Each row below holds a small network's activations on one input, seen along a few directions.
In each table, some parts of the input vary, and every possible input appears once, in random order.
Descriptions start from the smaller parts, as in this example, which fits no table here: one of 2 separate values, together with either a single point or one of 11 places around a ring or (one of 5 places around a ring, together with one of 6 places along a line).
Shared parts are said once, and a part with two or three values counts as separate values.

Other details of the inputs shift rows strongly along two fixed directions, in all tables alike. That doesn't count.
These rows show it; all are for the same input, with only those details redrawn:
[-75  35  23   7 -30 -47   7  50  39 -29  -8  -3  -6  85]
[-65  29   7 -20 -69 -31  29  46  17 -46  30  40  -4  87]
[-34  -9   4  31  87 -55 -24  19  84   7 -70 -90  15 -23]
[ 10 -46 -53 -47  -3  -4  38  -5  29 -35  30  22  33 -53]

A family of inputs:
R1: [  71  -39  -73  -43  -14   63   25  -77  -48   -6   61   19   29 -112]
R2: [-38  39  69   0 -30  -9 -17  27  24 -14  14   7 -56  92]
R3: [113 -89 -90  24 -50  16  22 -86 -35  -8  -4  32  30 -76]
R4: [-37  40  19  21 -90  39   9  32 -89 -15  24  53  -3  90]
R5: [-39  56  30 -40 -77  -6  16   7 -31  -9  55  60 -45  98]
R6: [-32  39  30 -12 -79  23  23  40 -70  -9  28  79 -15 101]
R7: [ -8  13  33  13  91 -40 -55   3  23  64 -84 -77  -4 -28]
R8: [  80  -51  -56  -31   -8   73   30  -60  -15  -17   66   37    9 -115]
R9: [-40  61  26 -33 -91  -2   7  26 -62   3  31  73 -17  87]
R10: [  41  -74  -81  -69    2   13   51  -24   23  -39   48   36   46 -101]
R11: [  2  13  39  58  88  -5 -46 -12  58  34 -57 -87 -29 -28]
R12: [  1  -7  38  34 105 -16 -40  17  17  51 -90 -73   1 -13]
R13: [ -40   61   16   -2 -102   16   -7   16  -78   -2   25   44   -2   79]
R14: [  68  -43  -68  -63  -10   49   19  -51  -58   12   38   47   42 -117]
R15: [  72  -39  -71  -58   -3   54   31  -75  -38   -2   63   37   22 -113]
R16: [  1 -17  46  19 107 -24 -41  22  24  43 -88 -77  -1 -10]
R17: [-56  35   6   1 -87 -28  35  31   1 -31  35  59  -5  88]
R18: [-47  48  55 -30 -35 -37 -21  40 -22  17 -11  15 -30  87]
R19: [ -9  27  25  34  94 -27 -46 -25  37  52 -61 -89 -20 -25]
R20: [-49  51  54 -23 -26 -32 -14  16   0   3  13   6 -51  94]
R21: [  9   9  24  97  82  10 -53  10  10  32 -61 -99   1 -26]
R22: [  3   5  45  43  92 -12 -47  -9  67  32 -56 -85 -33 -23]
R23: [-20  48  28  24 -80  31  13  39 -54 -25  53  62 -22  91]
R24: [  92  -62  -54  -37   12   65   32  -31  -30  -12   61   54   26 -100]
R25: [  70  -74  -80  -20  -20   13   51  -59   -6  -10   40   54   43 -108]
R26: [-25  33  66   9 -16  -9 -17  53   2 -12   7  14 -31 101]
R27: [  79  -50  -60  -17  -18   81   25  -61  -27  -20   64   19   15 -115]
R28: [ 15  -2  42  52 106 -12 -48  17  43  35 -62 -76  -9 -13]
R29: [ 94 -81 -82   4 -35  13  39 -75 -23  -8  19  46  36 -95]
R30: [-36  43  24   4 -85  31  18  37 -80 -12  28  72  -9  95]
The inputs of R3 and R10 match in every part but one. If R4 is changed in the same way as R3 into R10, which row does it become?
> R16
Describe the family of inputs behind these rows.
> one of 5 places along a line, together with either a single point or one of 5 places around a ring

A family of inputs:
R31: [-26  -4  18  10  22 -35  -7  12  44   5 -38 -46 -21  14]
R32: [ 45 -38 -53 -59 -27  44  15 -46 -67  -5  37  15  30 -70]
R33: [ 51 -48 -44  -5  61   9  14 -61 -15  37 -12  -3  14 -95]
R34: [ 12  25   5   3 -85  48  40 -17 -41 -25  79  69 -25  43]
R35: [-16  27  36   0  41 -23 -31  30  11  43 -45 -14   3   5]
R36: [ 21 -39 -64 -26  -5  18  46  -5  -8 -26  60  34  44 -68]
R37: [-17  24  37  14  31 -27 -27  21   2  47 -45 -19   2  -1]
R38: [ 37 -59 -43 -16  31  -5  13 -34  37  -4 -16 -31   9 -84]
R39: [-37  22   8  14  55 -27  -7  49  39  -1 -19 -34  13   9]
R40: [ 60 -25 -11 -22  77  39   3 -26  19  15   9 -15   5 -83]
R41: [  60  -50  -16   -3   62   49  -18  -38    2   10   16  -29   -1 -116]
R42: [-21  22 -43   2 -84   6  40  20 -22 -49  57  56  22  30]
R43: [-28  55  56  39 -35  16   8   9 -14   0  28  14 -43  81]
R44: [-29   4 -26 -14 -94  16  41   1 -11 -52  38  62  15  34]
R45: [  27  -18  -20    9 -102   25   23   17  -49  -39   33   75   12   64]
R46: [   1   29  -16  -16 -113   11   20    1  -55   -7   35   89    7   32]
R47: [-25  22  29 -10  38  -7 -37  10 -20  26 -38 -57  -2  15]
R48: [-70  26  23  24 -47 -16  12  25  13 -25  -6   8  -2  71]
R49: [-12  -6  -5 -70 -53   2  37  26   5 -33  42  59 -18  37]
R50: [-43  58  16   7 -65   0 -26  13 -49  -4 -13 -12  -9  86]
R51: [ 41 -50 -50  -8  21  -3   8 -37  39  -9 -23 -32  11 -82]
R52: [-15  11  16  23  13 -57 -25 -17  48   4 -21 -45 -14  17]
R53: [ 25 -39 -63  14  46   4  18 -14  21  -7   8 -26  49 -94]
R54: [-18  20  19  22  48 -23 -15  -4   1  41 -42 -20 -16  20]
R55: [ 67 -35 -51 -19 -27  69   1 -39 -23 -21  53  29   6 -79]
R56: [  54  -46  -28  -15   44    7    1  -36  -13   45  -15   -4   35 -122]
R57: [-10  25  45   5  52  13 -43  26  19  13 -18 -36 -27   8]
R58: [ -5  19 -21 -14 -89  11  42 -24 -65  -9  49  91 -15  51]
R59: [ 22 -37 -60 -41   6  20  44   4  -3 -27  59  38  42 -68]
R60: [-18   4  40  44 -46 -10  -1  44 -30 -13 -10  25 -10 102]
R61: [ -3  29  45  35  49   9 -15   1  20  22 -14 -37 -27  15]
R62: [-11  22  47  22  43  14 -42  17  12  14 -13 -41 -32   5]
R63: [-14  25  26  41   9 -29 -28   4  -6  45 -51 -25   3  -4]
R64: [-16  24  20   6  57 -20 -20   8  10  37 -42 -15 -13  22]
R65: [  8  -8  35  26  49 -17 -20  39   7   1 -52 -23   0  29]
R66: [ 22 -26 -10   5 -96  24  30  19 -56 -35  42  79   9  63]
R67: [ 51 -36 -58 -37 -38  -8  19 -56  15 -29  43  28  16 -55]
R68: [  3  17   6 -13 -91  55  10   2 -49 -32  80  65 -28  34]
R69: [ 75 -24 -50  -4 -25  62  31 -56 -17 -15  53  34   9 -68]
R70: [-47   3  22  11  39 -19  -6  23  45  -3 -39 -34   7  11]
R71: [-18   8  23  11  22 -57 -23 -10  49   7 -16 -42 -16  18]
R72: [-48  -1  19  25  31 -20  -4  14  41  -1 -38 -39  10   9]
R73: [-36  58   9  41 -55 -20  -2  -4 -28   8 -19  26 -25  88]
R74: [  45  -48  -35  -39   53   26  -11  -44  -35   23  -11  -47   31 -104]
R75: [-16  10  26 -16  42 -50 -28  11  59   9 -18 -33 -15  23]
R76: [-18   9  26  -3  33 -55 -26   0  54   9 -17 -38 -17  20]
R77: [-27  -1  22  -4  30 -33  -8  21  48   5 -37 -41 -22  18]
R78: [-44   6  24  -2  49 -17  -8  31  50  -4 -41 -30   6  12]
R79: [-45  49  37 -36 -16   0 -21  36 -34   3  -4  -1 -12  78]
R80: [  7 -16  33  43  39 -17 -20  32   1   5 -50 -27   1  30]
The inputs of R77 and R38 match in every part but one. If R54 is changed in the same way as R77 into R38, which row does it become?
> R58
The inputs of R62 and R41 match in every part but one. If R70 is changed in the same way as R62 into R41, which row does it become?
> R72
Describe the family of inputs behind these rows.
> one of 5 places along a line, together with either a single point or one of 4 places along a line or one of 5 places around a ring
A walk changes only the place on the line of 5. It starts at R42 and steps to R53. List the rest of the walk in order.
> R36, R59, R39
List by row number the other rows that have the place on the line of 5 in common with R49.
> R35, R39, R40, R57, R64, R65, R75, R78, R79
Which other rows does R52 become when the place on the line of 5 takes its other values? List them by row number.
> R67, R71, R75, R76

A family of inputs:
R81: [-55  61  73  20  11   7 -13  54   4   4  -5  -7 -36  85]
R82: [ 34  -3  -8 -48 -69  51  20 -11 -73 -17  59  75  -7  14]
R83: [ 23  -2  -1 -42  60  -8 -18 -60  60  21  16 -46 -35 -74]
R84: [ 43 -49 -29 -60  46  17  20 -14  -3   8  18  22  25 -77]
R85: [ 37  -6 -31 -11 -92  31  32 -15 -51 -19  60  82  -3  11]
R86: [ 36 -46 -36  45  48  14   3 -33  36  -4 -13 -46   9 -69]
R87: [-53  26   5  44  -4 -49  -4  15  27  -2 -52 -37   3  52]
R88: [-42  30  31  67 -17 -37 -10  19  29 -16 -33 -30 -25  80]
R89: [  25   14  -20    3 -101   47   32  -12  -61  -30   79   85   -5   24]
R90: [ 35 -37   2 -23  87  13  -7  -6  22  21 -16 -24  10 -70]
R91: [-13  21  23  66  28 -36 -37   0  18  38 -68 -53  -2  14]
R92: [-64  43  41  -1  31 -43 -21  45   9  23 -37 -20  -4  62]
R93: [-57  34  48  22 -19 -32 -17  54  33 -18 -14 -11 -28  88]
R94: [ 24 -45 -36  23  39 -15   8 -32  38  -3 -36 -37  25 -60]
R95: [ 10 -27 -16 -20  28 -17   1   8  35 -14  -9 -15  21 -38]
R96: [-15 -10 -35 -56 -52  -8  31  19  -5 -31  40  49  23   9]
R97: [ 51 -17  -6  14  66  48 -28 -30 -23  27 -13 -47   5 -73]
R98: [ 20 -37 -11   3  55  17  -7  -1  46  -8   3 -35  16 -70]
R99: [ -1   4 -33 -18 -83   3  30 -11 -48  -6  31  66  18  11]
R100: [-41  48  54  19 -19 -17 -31  24 -29  26 -32 -16 -24  85]
R101: [  4  -2 -15 -48 -45  12  16 -12 -64   0  23  45  12  -4]
Describe the family of inputs behind these rows.
> either a single point or (one of 4 places along a line, together with one of 5 places around a ring)
A walk changes only the place on the line of 4. It starts at R86 and steps to R88. List the rest of the walk in order.
> R94, R87
Which other rows does R91 become when the place on the ring of 5 takes its other values? List them by row number.
> R84, R94, R95, R100
